Each row below holds a small network's activations on one input, seen along a few directions.
In each table, some parts of the input vary, and every possible input appears once, in random order.
A made-up example of a description, with smaller parts first: values(2) and (point or ring(9) or (ring(5) and line(6))).
Shared parts are said once, and a part with two or three values counts as separate values.
(in the rows, 128 means zero)

Other details of the inputs shift rows strongly along two fixed directions, in all tables alike. That doesn't count.
These rows show it; all are for the same input, with only those details redrawn:
[144 155  67 128 161 171 122 179  66 120 114 133]
[ 89 106 144 134 127  97 110  97 176 129 135 172]
[ 87 142 132 149 151 113  92 113 189 115 129 200]
[119  96 117 117 122 119 133 123 108 138 130 126]
[101  99 133 126 124 105 121 108 146 134 133 150]
[118  95 117 117 122 118 134 123 109 138 130 126]
[119  95 117 116 121 118 135 122 109 138 130 125]

A family of inputs:
x1: [160  99 162 118  82 117 167 113  94 131 134  72]
x2: [120 147 104 130 156 157 124 168  88 134 114 120]
x3: [126 129  97 119 143 152 167 164  81 134 121  93]
x4: [162 101 148  90  97 106 138 128 103 137 141  70]
x5: [164  96 159 116  77 118 166 109  98 135 127  74]
x6: [111 102 118 118 132 130 167 122 124 135 119 106]
x7: [144 160  99 141 154 160  99 153 113 119 129 159]
x8: [167  76 143 112  84 120 138 113  91 135 142  87]
x9: [ 92 104 139 133 132  94 136  98 191 124 143 171]
x10: [175 172 110 158 136 159 113 154 128  92 128 148]
x11: [129  88 149 111 111 126 147 109  83 154 135  74]
x12: [151  95 161 114  98 124 148 108  83 139 133  70]
x13: [ 96 153 140 150 134 118  85 101 193 120 135 191]
x14: [124 115 121 105 136 103 131 143 123 152 133 104]
x15: [114  85 127 112 123 123 179 121 100 144 131  74]
x16: [172 213  95 163 164 188 119 168 108  92 100 146]
x17: [ 94 166 103 147 157 130 120 132 179 107 125 187]
x18: [179 189 109 149 149 179 136 167  74  99 115 105]
x19: [127  90 123  94 116 102 176 145 114 161 139  84]
x20: [136 190  53 143 182 179 132 186 101 101 117 162]
x21: [116 185  91 151 190 175 102 166 119 114 101 152]
x22: [166  94 135 116  70 115 158 114 105 128 139  79]
x23: [ 79 149 140 152 162 124  95 111 196 121 111 185]
x24: [111 120 137 127 112 109 111 104 157 135 139 150]
x25: [ 73 109 155 137 121  84 103  83 204 131 133 181]
x26: [150 150  69 128 166 170 120 183  68 123 115 134]
x27: [103 133 174 149 103  91  87  78 224 113 142 185]
x28: [139 116  87 115 136 147 137 156  68 133 122 113]
x29: [ 79 151 134 153 166 125 124 110 202 112 122 171]
x30: [ 67 107 175 137 126  88 106  85 208 140 125 171]
x31: [116 117 160 112 120  98 116 120 161 149 143 133]
x32: [141 130 101 105 145 135 136 180  83 153 122  99]
x33: [122 191  65 140 172 161 128 175 129 106 117 169]
x34: [134 183 153 171 147 135 108 109 183  95 119 167]
x35: [117 152 156 162 125 117  80  99 204 102 139 193]
x36: [166 182 109 136 146 181 118 177  67 112 116 114]
x37: [ 97 165 110 145 156 126  93 136 171 117 121 191]
x38: [100 153 124 128 156  99 127 135 193 131 139 156]
x39: [146 126 174 118  99  97 132 117 171 119 143 124]
x40: [155  90 150 112  94 127 151 104  89 143 121  77]
x41: [108 105 134 123 137 127 135 125 108 143 124 102]
x42: [127  88 149 107 101 122 148 117  84 157 135  80]
x43: [ 96 145 153 148 144 125  99  96 185 128 120 173]
x44: [124 108 141 122 126 132 133 106 110 145 125 100]
x45: [114 101 145 129 109 108 115  95 149 135 143 145]
x46: [125 130 172 135 110 117 111 101 160 126 126 142]
x47: [ 84 141 135 141 147 120 131 119 189 124 122 166]
x48: [166  94 135 121  71 119 157 110 102 128 137  79]
x49: [108  51 184 101  75  86 148  71 132 168 138  91]
x50: [189 175  84 149 131 178 129 172  80  97 123 118]
x51: [133  58 171 111  58  87 140  72 136 144 146  93]
x52: [171 105 150  95  88 103 154 126 112 126 142  67]
x53: [167 137 122 127 129 160 136 139  69 126 115  85]
x54: [161  95 157  91  91 110 143 133 101 143 140  77]
x55: [152 213  80 129 183 169  94 195 106 117 122 141]
Q: The inputs of x33 and x27 match in every part but one. If x29 is changed in the same way as x33 into x27, which row does it become?
A: x53
Q: The inputs of x40 and x23 match in every part but one. If x8 is changed in the same way as x40 into x23, which row does it become?
A: x26
Q: Describe the family of inputs behind these rows.
A: line(5) and (values(2) or line(4) or ring(5))
Q: Which other rows does x11 become when the ring(5) part takes its other values? List them by row number.
A: x42, x43, x44, x49
Q: List by row number the other rows that have the line(5) part in common with x52.
A: x1, x5, x10, x16, x18, x22, x34, x39, x48, x50
Q: Start at x48 and move only the line(5) part, one step at a time. The first step leads to x51. Which rows follow, in order?
A: x13, x25, x17
Q: Start at x29 and move only the ring(5) part, one step at a time. The first step leads to x15. Which rows follow, in order?
A: x3, x47, x6

A family of inputs:
x56: [152 111 200 110  78  86 135 120 166 123 142 110]
x57: [151 174  64 174 170 180 118 156 123  85 108 181]
x58: [152 123 142 162 116 125  86  88 135 112 152 146]
x59: [110 139  97 115 119 129 158 155 117 164 146 117]
x60: [116 159 127 177 161 140 109 132 176  84 116 208]
x61: [168 142  48 119 119 185 162 157  30 111  90  88]
x62: [143 131 175 120  84  82 119  82 209 115 135 118]
x63: [165 174 144 146 153 187 112 123  73 128 116 106]
x64: [122 191  78 142 198 159 132 193 127 100 142 165]
x65: [110  29 177 110  56  84 176  85 111 144 130 102]
x66: [ 66 196 131 165 198 141 126 142 191 114 127 155]
x67: [128 189  54 145 195 166 129 176 135 104 144 167]
x68: [ 51  80 161 109 136  65 105 106 178 155 128 179]
x69: [ 78  42 213 137  87  85 177  30 183 150 119 105]
x70: [174 227 148 144 178 167 125 161 149 106  98 124]
x71: [148 125 165 156 119 122  89 102 129 110 148 148]
x72: [198  99 139 112  87  96 158 119 114 120 143  62]
x73: [135 126  33  84 158 165 133 177  28 152  95  88]
x74: [ 67 189 107 145 161 113 104 113 223 108 139 197]
x75: [179 134 121 120 105 178 115 167  17 124 132  90]
x76: [ 83  26 140  77  80  66 149  93 119 212 131  98]
x77: [126 182 137 160 127 145  56  91 169  96 129 179]
x78: [ 88  46 167  82  77  63 188 104 110 157 163  82]
x79: [113 126  70 113 189 177 143 194  30 152  89  56]
x80: [219 147 118 114 124 141 150 188  63 109 125  66]
x81: [143  43  81  69 143 134 165 172  18 171 126  60]
x82: [135 129 196 117  68  85 114  99 220 130 140 132]
x83: [128  57 137 112  49 118 178  97  96 158 120  92]
x84: [114 172 168 164 106 136  55  95 193 116 139 195]
x85: [ 78 134 101 139 198 121  75 122 209 126 127 223]
Q: The inputs of x75 and x65 match in every part but one. If x63 is changed in the same way as x75 into x65, which row does it become?
A: x69
Q: Describe the family of inputs behind these rows.
A: line(5) and (point or ring(5))
Q: List by row number the other rows that have the line(5) part in common with x73.
A: x68, x76, x79, x81, x85
Q: Start at x76 and move only the line(5) part, one step at a time. The first step leads to x59. Which rows follow, in order?
A: x83, x84, x82

A family of inputs:
x86: [ 72  80 172 120 100  69 145  66 208 157 136 128]
x87: [141 164 128 138 134 145 123 126 133 104 127 119]
x88: [141 179  67 142 170 174 122 186  93 103 125 162]
x89: [140 187 109 136 165 146 119 177 134 118 134 154]
x90: [144 141  99 115 134 134 145 149 113 136 138 114]
x91: [141 113 103 107 113 118 152 136 108 145 138  93]
x92: [156 112 157 114 104 121 151 125  89 124 133  68]
x93: [154 202  95 166 175 198  78 169 103 108 113 163]
x94: [129  80 114 104 121 122 162 125  81 153 116  74]
x95: [112 175 102 143 168 146  79 150 137 113 131 188]
x96: [149 100 122 101  86 120 156 123 101 143 128  83]
x97: [ 84  88 173 135 113  55 109  63 229 133 146 171]
x98: [157 102 128 108 108 124 144 127  97 136 122 100]
x99: [138 132 141 145 125 126 116 104 142 121 122 134]
x100: [159 193  88 165 166 196 113 170  93  89 115 148]
x101: [100  94 210 149 107  70 107  42 228 118 143 158]
x102: [135  95  97 116 112 125 152 140  82 132 134 106]
x103: [118  73 107 107 108 126 177 127  66 148 118  81]
x104: [145 145  97 118 141 141 139 156 117 127 137 110]
x105: [152 151 111 119 125 144 132 150 114 119 124 111]
x106: [ 63 185 121 162 179 133  63 120 193 112 113 221]
x107: [ 86  72 187 129  80  70  97  57 200 148 140 164]
x108: [136 187 114 169 155 170 107 144 132  96 120 177]
x109: [111 110 153 136 106 107 127 101 170 121 134 166]
x110: [143  80 132 101  90 127 133 121  78 152 131  97]
x111: [144 199  74 159 160 181 101 183 111  96 107 176]
x112: [156 119 141 104 103 123 150 144  97 136 130  93]
x113: [149  97 133  96  87 116 160 119 106 143 132  85]
x114: [143 154 129 125 121 131 123 152 129 121 119 129]
x115: [131 193  79 139 183 181 128 184 116 118 111 129]
x116: [150 125 146 122 104 125 143 127  97 127 127  85]
x117: [147 124 113 128 119 146 135 144 103 117 124 124]
x118: [117  48 180 110  68  64 138  62 167 149 136 109]
x119: [120 185  74 131 185 184 105 175  73 122 106 153]
x120: [ 79 117 188 150 116  87  68  70 239 124 140 205]
x121: [117 176 102 149 190 157 107 158 146 110 109 158]
x122: [ 86 128 178 174 113  98  99  66 226 112 137 198]
x123: [155 103 147  99  98 118 153 138  98 134 133  76]
x124: [153 162 115 130 129 156 135 136 105 115 125 110]
x125: [ 51 125 169 154 144  91 112  77 233 118 131 212]
x126: [140  67 176 116  87  92 151  70 128 143 137  93]
x127: [161  82 134 102 101 118 149 122  93 136 126  78]
x128: [144 176  89 140 176 150 110 166 123 112 125 163]
x129: [ 77 179 122 168 182 141  96 134 202  97 116 212]
x130: [156  81 114 101 118 114 154 134  85 139 136  75]
x131: [145 129 121 144 120 155 108 128  94 141 124 125]
x132: [117 126 102 117 151 153 121 146  80 135 117 115]
x133: [149 119 159 116 103 120 149 121 102 128 134  86]
x134: [129 142 125 119 147 142 153 164 103 144 122 104]
x135: [111 176  89 146 165 149  76 153 133 114 125 183]
x136: [142 110 126 107 112 112 153 146 106 145 139  92]
x137: [139  91 108 115 118 125 153 139  92 127 138 104]
x138: [152  89 140 119  98 141 135 112  72 155 133  92]
x139: [131  90 144 104 118 120 172 145  93 155 129  62]
x140: [127  92 135 104 112 119 171 142  90 160 124  68]
x141: [104 159 156 154 122 111 102  86 207 109 131 165]
x142: [102 147 129 140 168 126 119 124 164 126 116 166]
x143: [115  45 152  96  90  86 134  89 114 154 153  95]
x144: [129 141 101 116 145 150 156 151 104 144 120 103]
x145: [104 146 165 142 142  93 109 121 210 119 149 170]
Q: The inputs of x110 and x119 match in every part but one. If x113 is changed in the same way as x110 into x119, which row does it become?
A: x144
Q: Describe the family of inputs behind these rows.
A: values(3) and line(4) and line(5)
Q: Which other rows does x98 become when the line(4) part takes its other values? List them by row number.
A: x126, x128, x142
Q: Which other rows does x143 become when the values(3) part takes its other values? List them by row number.
A: x95, x135
